A small network was shown many inputs. Here are its activations along a few directions, one row for each input.
Each table varies a few parts of the input and shows all the possible inputs, shuffled.
Descriptions start from the smaller parts, as in this example, which fits no table here: one of 5 places around a ring, together with either a single point or one of 9 places around a ring or (one of 2 separate values, together with one of 6 places along a line).
Shared parts are said once, and a part with two or three values counts as separate values.
In the rows, 128 means zero.

Other details of the inputs vary at random and push rows far along two fixed directions, the same in every table; ignore that.

A family of inputs:
r1: [106 107  89 157 124 152 141 109 166 160 172]
r2: [174 163 125 137 123 120 104 137 106  94  67]
r3: [158 138 128 142 139 113 101 136 111  97  54]
r4: [152 137 109  95 138 133 137 106  85 115 136]
r5: [118 111 153 100 139 152 155 105 128 132 114]
r6: [ 92  99 112 168  97 140 176 144 133 178 169]
r7: [111 114  75 201 105 168 144 123 101 152 142]
r8: [121 152 139 104 150 149 152 137 102 101 148]
r9: [103  79 109 155  88 163 164 149 157 160 164]
r10: [121 138 150 102 123  97 105 146 139 105  72]
r11: [166 140 141 100 145 106 101 130 181 106  98]
r12: [137 158 106  90 152 154 131 117 133 118 135]
r13: [ 96 113 100 151  81 174 136 125 124 152 183]
r14: [140 155 114  94 156 159 121 121 119 132 132]
r15: [145 140 177 120 137 103 101 116 147 110  92]
r16: [ 71  94 104 176 123 152 146 143 123 143 196]
r17: [140 115 104 183  78  51  49 128 140 123 131]
r18: [116 126 136 194  76  76  40 144 167 126 133]
r19: [138 116 151  96 135 138 178 156 129 138 119]
r20: [142 110 162 101 149 162 149 127 137 125 131]
r21: [150 118 123 141 150 156 159 116 107 122  82]
r22: [147 174 150 102 110  91 119 161 120 111  95]
r23: [136 132 113 102 148 126 138  93  83 124 127]
r24: [ 94 109  76 150 128 154 126 122 153 154 173]
r25: [136 120 119  99 163 133 127 104 105 128 128]
r26: [ 85  90 108 163  94 155 165 130 146 165 157]
r27: [135 128 130 103 169 147 135 109 137 142 118]
r28: [136 101 156  91 134 161 154 124 139 126 120]
r29: [130 171 154 112 122  81 120 148 119 119  85]
r30: [152 119 133  95 165 155 134 127 147 138 124]
r31: [136 141 118 104 158 135 131  93  98 130 131]
r32: [137  83  97 157 113 149 138 117 143 161 187]
r33: [106 125 143 104 156 125 164 148  98 121 131]
r34: [121  92  95 165 118 141 139  98 132 166 180]
r35: [133 164 164 117 135 106  88 116 126 106  96]
r36: [105 113 141  92 142 155 138 118 115 126 115]
r37: [119 124 156 112 153 122 180 135 112 129 129]
r38: [128 168 161 119 134  74 119 145 113 103 101]
r39: [120 154 110  97 163 146 133 104 132 126 125]
r40: [159 132 176 113 130  81 130 162 143 102 104]
r41: [135 153 131 190  58  86  43 145 162 119 146]
r42: [102 147 143 114 164 141 154 123 101 110 138]
r43: [157 149 104 181  72  70  45 127 149 123 147]
r44: [147 109 125 104 150 122 149  93 102 127 123]
r45: [130 155 110 185  93  76  37 131 168 139 127]
r46: [123 130 118  96 172 149 119 121 125 137 119]
r47: [107 128 137  97 143 131 164 151 106 138 114]
r48: [122 160 150 108 118  97 109 134 132 108  75]
r49: [136  74  91 157 103 140 145 118 128 155 184]
r50: [137  81  89 194 102 174 155 142 132 151 145]
r51: [113 140 131 187  57  75  50 129 161 128 123]
r52: [137 142 176 128 148  85 117 132 142  94 101]
r53: [119 145 128  89 123 155 154 138 113 120 117]
r54: [125 152 138  99 138 134 166 148  93 114 144]
r55: [134 111 160 107 160 147 165 142 132 109 141]
Description of these inputs: one of 5 places along a line, together with either a single point or one of 4 places along a line or one of 6 places around a ring.
Q: The inputs of r43 and r34 match in every part but the place on the line of 5. If r22 is changed in the same way as r43 into r34, which row does it become?
A: r6
Q: Change only the place on the line of 5 in r38. List by row number the other rows that result.
A: r33, r37, r40, r54
Q: Start at r44 and move only the place on the line of 4, one step at a time. The first step leads to r34. Which rows follow, in order?
A: r27, r1
Q: Start at r29 and move only the place on the ring of 6, one step at a time. The first step leads to r48. Which rows follow, in order?
A: r51, r35, r42, r38
Q: Which other rows agree with r28 in the place on the line of 5? List them by row number.
A: r9, r11, r19, r20, r30, r32, r40, r49, r50, r55

A family of inputs:
r56: [124 143 104 149 108 128 102 129 127 129 133]
r57: [116 129 131 151 110 102 123 144 128 129 141]
r58: [ 87  94 113 140 126 175 177 128 128 160 168]
r59: [130 121 136 143 101 104 119 145 144 131 129]
r60: [129 126 118 146 124 123  98 121 149 132 135]
r61: [141 127 118 143 120 122  99 122 149 131 140]
r62: [130 121 140 144 110 114 116 145 156 130 137]
r63: [171 148 149  76 164 113 117 111 125  99  85]
r64: [127 135 110 149 119 110 105 122 122 129 142]
r65: [139 149 170  85 155 103 136 130 107  98  92]
r66: [119 120 139 147 114 116 116 144 156 131 133]
r67: [165 150 147  76 159 112 114 114 118 102  81]
r68: [100 107  92 142 133 170 159 107  98 154 184]
r69: [118 103 138  44 198 215 242 113  84 138 147]
r70: [140 164 165  83 152 112 134 138 114  99  81]
r71: [120 122 137 146 101 109 117 142 145 134 124]
r72: [152 132 160 103 150 122 146 137 116 104  78]
r73: [125 143 108 150 113 122 104 125 127 132 136]
r74: [ 98 100  92 140 135 181 158 106 123 161 170]
r75: [140 116 110 162 115 128 117 124 129 132 124]
r76: [115 139 126 150  98 119 119 150 133 127 130]
r77: [131 127 114 145 111 117  98 119 138 135 126]
Q: What is each input in this table made of?
A: one of 2 separate values, together with either a single point or one of 4 places along a line or one of 6 places around a ring
Q: The inputs of r73 and r70 match in every part but the choice among 2 separate values. If r64 is changed in the same way as r73 into r70, which row does it become?
A: r57
